These are the activations of a small neural network, seen along a few directions. Each row is one input.
In each table, some parts of the input vary, and every possible input appears once, in random order.
A made-up example of a description, with smaller parts first: line(4) and (point or ring(11) or (values(3) and ring(5))).
Shared parts are said once, and a part with two or three values counts as separate values.
In the rows, zero is written as 128.

Other details of the inputs shift rows strongly along three fixed directions, in all tables alike. That doesn't count.

A family of inputs:
x1: [128 161  94  81 154 176 105 170 181 116 101 149 138]
x2: [107 188 110 112 104 209 151 201 194 113  70 151 107]
x3: [109  88 142 153 110 104 122 106  94 141 164  75 125]
x4: [ 16 122  93 136  19 157 168 189 111 101 111  93 108]
x5: [126 131  85  82 141 112 101 147 136 109 108 160 143]
x6: [ 48 129  85 123  36 152 169 192 129 101  68 126  91]
x7: [ 85 182  85  99 105 164 128 171 165  84  94 160 119]
x8: [145 146 104  84 151 168 123 174 178 121  79 163 133]
x9: [149 178 225 185 147 209 154  86 169 169 207  44 131]
x10: [177 174 228 202 168 189 153  67 168 170 173  78 108]
x11: [139 163  97 101 148 164 115 161 173 122  73 145 112]
x12: [112 157  89  92 120 200 127 201 199 120  58 133 106]
x13: [123  95 152 152  97  52 150  74  46 127 190 119 149]
x14: [163  89 111 121 140  47 116  98  85 132 121 157 135]
x15: [107 116 172 187 108 197 145 137 152 167 137  61  98]
x16: [  4  86  95 176  47 156 147 199 116  93 120  84 105]
x17: [121 109 137 156  92  80 154  98  85 121 133 136 110]
x18: [ 15 121 126 180  28 172 163 182 112 120 137  82  98]
x19: [ 93  84 134 146  99 118 129 126 100 136 156  79 125]
x20: [164 133 175 151 156 164 130 103 164 161 138  76 114]
x21: [186 123 119  88 197  71  89  91 103 119 150 195 178]
x22: [144  91 109 115 100  11 149  89  45 103 129 183 141]
x23: [145 110 105 109 149  51  97  92  81 122 142 151 147]
x24: [126 166  71  62 127  91 117 135 123  71  98 201 144]
x25: [159 131 168 160 155 168 132 110 159 162 141  87 119]
x26: [159 200 131 108 194 211  92 140 210 130 117 125 132]
x27: [ 24  65  64 136  39  94 128 186  60 106 110 129 118]
x28: [152 164 198 181 138 173 156 101 158 154 156 102 111]
x29: [161 187 139  86 195 215 105 151 214 135 123 130 148]
x30: [ 85 120 131 143  56 145 175 155 115 127 112 106 108]
x31: [167 135 216 200 177 171 121  54 146 189 210  34 128]
x32: [109 132  86 110 112 153 125 179 153 120  73 139 109]
x33: [196 132 126  93 185 105 111 107 143 133 115 169 145]
x34: [186  88 159 130 161  73 123  77 100 148 154 127 141]
x35: [143 111 100 114 151  52  96  92  77 121 142 156 146]
x36: [151 123 127  92 146 146 128 147 158 130 101 138 133]
x37: [115 109 100 130  89  57 148 123  77 101 105 178 114]
x38: [155 144 196 173 170 182 118  83 165 174 183  47 127]
x39: [195 132 125 100 186 106 110 107 138 133 118 172 144]
x40: [133 163  82  72 129  91 118 150 115  81 116 213 158]
x41: [195 133 145  95 187 125 121 111 153 142 121 155 148]
x42: [151 141 120 104 145 140 117 135 157 128  93 126 114]
x43: [122 154  99  72 145 178 107 170 183 113 100 133 135]
x44: [161 103  93 112 168  47 108 121 107  79 102 210 149]
x45: [ 95 110 176 189 114 185 137 120 129 170 179  47 120]
x46: [ 64  70 128 177  30  73 178 144  43 130 138 123 115]
x47: [ 33  55 112 138  41 121 147 173  83 130 135  80 122]
x48: [220 141 146  97 206 108 104  88 155 134 125 155 144]
x49: [ 90 150  85  86 112 163 109 177 163 108  89 120 115]
x50: [177 125 189 182 171 128 122  64 119 171 163  88 118]
x51: [130  74 179 197 112  95 145  73  76 174 167  58 107]
x52: [165 111  84  82 158  65 106 130 103 108  94 214 150]
x53: [114 103 106 133 104  19 125  87  38  96 160 187 144]
x54: [106  72 133 131 109  81 128 115  77 140 164 115 150]
x55: [115  76 152 187 104 102 138 105  80 155 146  92 109]
x56: [196 150 140  91 206 113  95  88 149 135 151 153 164]
x57: [121 193 112 103 133 173 127 163 167 104 117 162 137]
x58: [118  84 137 170 120  60 112  74  49 144 176 107 132]
x59: [209 146 135  98 172  55 130  83 101 116 136 205 158]
x60: [112 113 178 174 115 199 152 143 151 170 138  69 112]
x61: [125 178 117 110 130 140 126 121 152  99 126 148 128]
x62: [ 94 174  81  88 128 212 110 202 200 109  81 131 121]
Each input here is: values(2) and (point or ring(10) or (line(4) and line(5))).
Changing only the values(2) part turns x60 into x21. The same change can be made to x14. Which row results? -> x38
Changing only the values(2) part turns x29 into x8. The same change can be made to x4. Which row results? -> x22
Which other rows does x51 become when the line(4) part takes its other values? List them by row number. -> x11, x42, x50
Which other rows does x34 become when the values(2) part takes its other values? List them by row number. -> x43
Which other rows does x5 become when the line(5) part takes its other values? List them by row number. -> x23, x38, x54, x56

A family of inputs:
x63: [182 196 142  93 185 100 115  73 136 114 146 184 165]
x64: [108 134 129 198 125 118 106 100  83 168 143 101 102]
x65: [201 177 162 123 204 109 120  69 158 107 163 211 151]
x66: [158  98 160 172 163 112 129  78 127 139 148  89 125]
x67: [106 197 149 138  92 224 173 183 190 119  90 109  97]
x68: [151 165  74  60 103  75 144 158 120  79  75 223 124]
x69: [104 169 155 152  91 178 163 148 166 112 116 121 115]
x70: [ 73  54 121 136  61 100 142 139  62 151 134  88 122]
x71: [109 128 144 158  80  93 164  97  79 130 172 106 130]
x72: [130 133 136 122 149 219 141 182 185 152 100 107 132]
x73: [198 152 172 130 223 144  91  73 164 149 178 110 165]
x74: [ 86  62 122 153  95  67 128  88  67 135 148  82 120]
x75: [137 118  72  60 130 119 127 179 142 116  56 190 135]
x76: [130 153  93  86 162 116  92 133 155 106 111 142 128]
x77: [103  68 149 161  82  89 124  92  67 146 159  58 108]
x78: [110  88 109 106  94  91 123 129  84 136 123 117 112]
x79: [ 71 137 120 113 102 223 134 203 176 152 117  85 119]
x80: [102 128 162 170 103 103 150  84  82 127 190 109 141]
x81: [123  97  63  72 107  88 123 165 120 108  58 184 120]
x82: [ 92 131 140 157 111 119 150 101  99 121 181 137 132]
x83: [186 102 143 119 168  78 116  74 111 129 120 137 138]
x84: [122 146 124 106 147 168 106 162 164 139 141 114 147]
x85: [ 78 139 142 165 110 219 141 190 199 137 115  59  97]
x86: [114 109  63  56 109 101 101 169 110 110  85 186 157]
x87: [116 107  96 181 105 102 109 136  80 133  97 150  91]
x88: [203 133 196 147 212 145 114  95 159 167 174 112 152]
x89: [167 139 127  92 170 168 124 147 168 149  90 158 146]
x90: [ 95 112 141 159  80  86 155 130  82  95 146 154 120]
x91: [200 184 147 116 152 113 134  73 128 129 167 140 138]
x92: [111 108  57  84 120  78 120 162 125  87  60 172 115]
x93: [132  88 141 156 137 133 126 136 117 127 142 109 132]
x94: [100 146 143 156 126 216 114 152 189 128 150  53 118]
What is each input in this table made of? -> values(2) and (point or line(5) or ring(10))
Changing only the values(2) part turns x74 into x92. The same change can be made to x71. Which row results? -> x67
Which other rows does x83 become when the values(2) part takes its other values? List them by row number. -> x77
